These are the activations of a small neural network, seen along a few directions. Each row is one input.
Each table varies a few parts of the input and shows all the possible inputs, shuffled.
A made-up example of a description, with smaller parts first: one of 3 separate values, together with either a single point or one of 9 places along a line or (one of 5 places around a ring, together with one of 6 places along a line).
Shared parts are said once, and a part with two or three values counts as separate values.

Other details of the inputs shift rows strongly along two fixed directions, in all tables alike. That doesn't count.

Rows:
R1: [-1.17 -2.18 -5.23  2.69  1.09 -2.56  1.72  2.46 -4.10  0.79  1.93  0.30
  1.85  0.63]
R2: [ 0.09 -0.33 -5.34  0.58 -0.53 -1.29  2.02  1.09 -3.19 -0.23  2.73  1.70
  2.40 -2.52]
R3: [-0.63 -1.14 -0.42 -0.06  1.39  0.01 -1.27  0.09 -0.40 -0.45 -2.35 -1.64
  0.10  1.48]
R4: [-0.31 -0.67 -2.65  1.65  0.03 -2.04  2.14  0.40 -1.68  0.85  2.42  1.24
  0.80 -0.63]
R5: [ 1.30  1.63  4.71 -1.22 -1.36  1.31  0.73 -0.93  3.06  1.37  0.82  0.56
 -1.81 -1.21]
R6: [-1.13 -0.29  1.15  0.49  0.64  0.24 -1.16  1.01  0.63  0.42 -0.73 -0.88
 -1.05  1.97]
R7: [-0.38 -1.44 -4.00  2.32 -0.10 -1.82  2.86  2.45 -2.57  1.82  3.68  1.33
  1.14 -1.01]
R8: [ 2.69  1.45  4.27 -1.00 -1.07  1.59  0.25 -2.65  2.85  0.24 -0.51  0.77
 -0.65 -2.33]
R9: [-1.71  0.34 -0.23 -1.88  0.79  0.92 -2.89  0.60  0.00 -2.12 -3.55 -1.68
 -0.18  1.82]
R10: [ 2.09  1.76  4.39 -0.66 -1.53  1.06  1.09 -1.99  2.60  0.58  0.84  0.94
 -0.88 -1.52]
R11: [ 1.83  2.85  3.30 -2.30 -1.87  1.88 -0.68 -2.20  2.60 -0.90 -0.21  1.26
 -0.48 -2.80]
R12: [-1.79 -0.39  1.53 -0.27  0.88  0.78 -1.92  0.79  1.19 -0.22 -1.72 -1.69
 -2.01  3.40]
R13: [-0.47 -1.09 -0.09  0.09  0.99  0.28 -1.54 -0.20 -0.12 -0.80 -2.28 -1.60
  0.08  1.79]
R14: [-0.88  0.16  2.23  0.12  1.20  0.58 -2.38  0.01  0.81 -0.60 -2.60 -1.59
 -1.03  2.99]
R15: [-0.92  0.03  1.78 -0.34  0.94  0.23 -1.51  0.25  0.43 -0.08 -2.11 -1.58
 -0.95  2.60]
R16: [-2.11 -0.77  1.40  0.03  1.16  0.68 -2.65  1.32  0.66 -0.39 -2.43 -2.46
 -1.60  4.18]
R17: [-2.74 -1.92 -8.17  1.31  1.12 -2.48  0.49  2.08 -4.69 -0.99  1.56  0.58
  2.53  0.04]
R18: [ 4.43  0.83  0.85  0.11 -2.33 -0.18  4.45 -2.13  0.59  1.68  4.21  3.27
  1.31 -6.12]
R19: [ 2.94  2.58  0.88 -1.44 -3.17  0.42  2.68 -2.32  1.40  0.36  3.65  3.25
  1.06 -5.76]
R20: [-1.15 -1.42 -0.35 -0.23  1.72  0.41 -2.42 -0.14 -0.08 -1.33 -3.34 -2.08
 -0.63  3.02]
Description of these inputs: one of 4 places along a line, together with one of 5 separate values.
Q: The inputs of R14 and R6 match in every part but the place on the line of 4. If R15 is changed in the same way as R14 into R6, which row does it become?
A: R5
Q: Change only the place on the line of 4 in R7. List by row number the other rows that result.
A: R1, R2, R18

Rows:
R21: [ 2.38  0.81 -2.48 -1.08 -1.80  1.21  3.11  0.84 -0.52  0.51  2.51  3.23
 -0.19 -4.11]
R22: [-3.79 -4.11 -4.69  1.14  2.26 -1.44 -0.33  5.29 -3.73  0.18 -0.71 -2.85
 -1.39  5.22]
R23: [ 3.28  0.84  5.52 -1.36 -2.59  5.01 -0.14 -0.80  4.05 -0.07  0.43  0.42
 -2.64 -1.53]
R24: [ 2.94 -1.47 -0.92  2.49 -1.56 -0.13  2.62 -2.85  0.35  0.73  2.86  1.88
  0.75 -2.94]
R25: [ 3.33  1.23  0.82  2.14 -1.87  0.19  1.65 -0.51 -1.76  0.36  3.49  2.10
  2.12 -2.90]
R26: [-0.99  1.39 -1.71 -0.70 -1.83  0.04  1.54  1.32  1.18  1.16  4.37  2.18
 -0.20 -4.13]
R27: [-2.44 -1.22 -5.25  1.58 -0.29 -1.41  3.96  2.79 -2.68  1.63  6.16  2.12
  1.14 -1.36]
R28: [-0.84 -1.30  4.27 -0.76  2.55  0.83 -2.52  1.09  1.66  1.32 -5.59 -4.27
 -2.20  5.15]
R29: [-0.37 -0.90  2.10 -1.70  3.76  1.99 -3.92  0.73  0.26 -2.30 -6.49 -3.55
 -0.66  3.50]
R30: [ 4.38  4.83  5.63 -2.54 -1.72  2.16 -0.62 -2.10  1.89 -2.03 -1.10  1.17
 -1.21 -2.11]
R31: [ 0.67  4.76  6.78 -1.69 -3.13  0.84 -2.47 -1.74  3.94 -0.35 -1.37  0.99
 -1.34 -1.56]
R32: [-0.13 -2.42  3.47  0.28  2.30  2.29 -4.24  0.95  1.37 -0.71 -6.39 -4.76
 -0.42  4.21]
R33: [-4.24 -3.47 -8.15 -1.07  1.54 -0.93 -2.22  3.68 -3.80 -2.02 -1.72 -2.44
  1.39  3.40]
R34: [-3.83 -0.78 -4.70  3.03  1.41 -3.13  0.95  2.90 -4.40 -0.01  2.03  0.34
  1.81  3.26]
R35: [ 0.18 -0.07 -0.80  2.04 -0.88 -2.42  3.02 -2.03  1.22  1.16  4.34  3.80
  0.17 -1.83]
R36: [ 3.74  4.53  8.21 -1.51 -2.04  2.20  0.93 -2.16  2.83  1.30 -0.07  0.25
 -2.45  0.22]
R37: [ 2.85  0.31 -2.33  0.73 -0.74 -0.53  2.87 -2.90 -0.24  0.06  2.07  3.40
  0.89 -3.90]
R38: [ 2.85  0.78  6.93 -1.01 -0.59  0.84  0.51 -4.03  4.61  1.16  0.31  0.21
 -3.48  0.14]
R39: [-0.07  0.82  0.10  0.66 -0.30 -1.37  1.68 -0.27 -0.12  2.83  2.56  1.89
  2.20 -4.95]
R40: [-0.77 -2.39 -6.40  0.44 -0.06 -3.56  3.55  0.55 -4.02  0.34  1.90  0.77
  4.29 -4.54]
R41: [-2.61 -0.75  3.12 -0.64  2.49  0.39 -4.10  1.38  1.95 -0.44 -5.80 -3.53
 -1.03  5.36]
R42: [-0.36  0.96 -1.80  0.92 -0.70 -1.71  1.14 -2.62  0.64  1.64  4.15  2.37
  0.64 -3.68]
R43: [-1.92  1.29  1.01 -2.09  0.71  0.93 -5.11  0.16 -0.65 -4.26 -5.69 -3.47
 -0.28  4.88]
R44: [-4.26 -3.66 -8.73  0.69  3.09 -2.31 -1.87  0.34 -4.03 -2.18 -2.26 -2.24
  2.09  4.19]
Q: Describe the family of inputs behind these rows.
A: one of 4 separate values, together with one of 6 places around a ring
Q: The inputs of R36 and R34 match in every part but the place on the ring of 6. If R22 is changed in the same way as R36 into R34, which row does it become?
A: R27
Q: Change only the place on the ring of 6 in R24. List by row number the other rows that result.
A: R35, R37, R38, R42, R44
Q: Change only the choice among 4 separate values in R26. List by row number the other rows that result.
A: R31, R39, R42
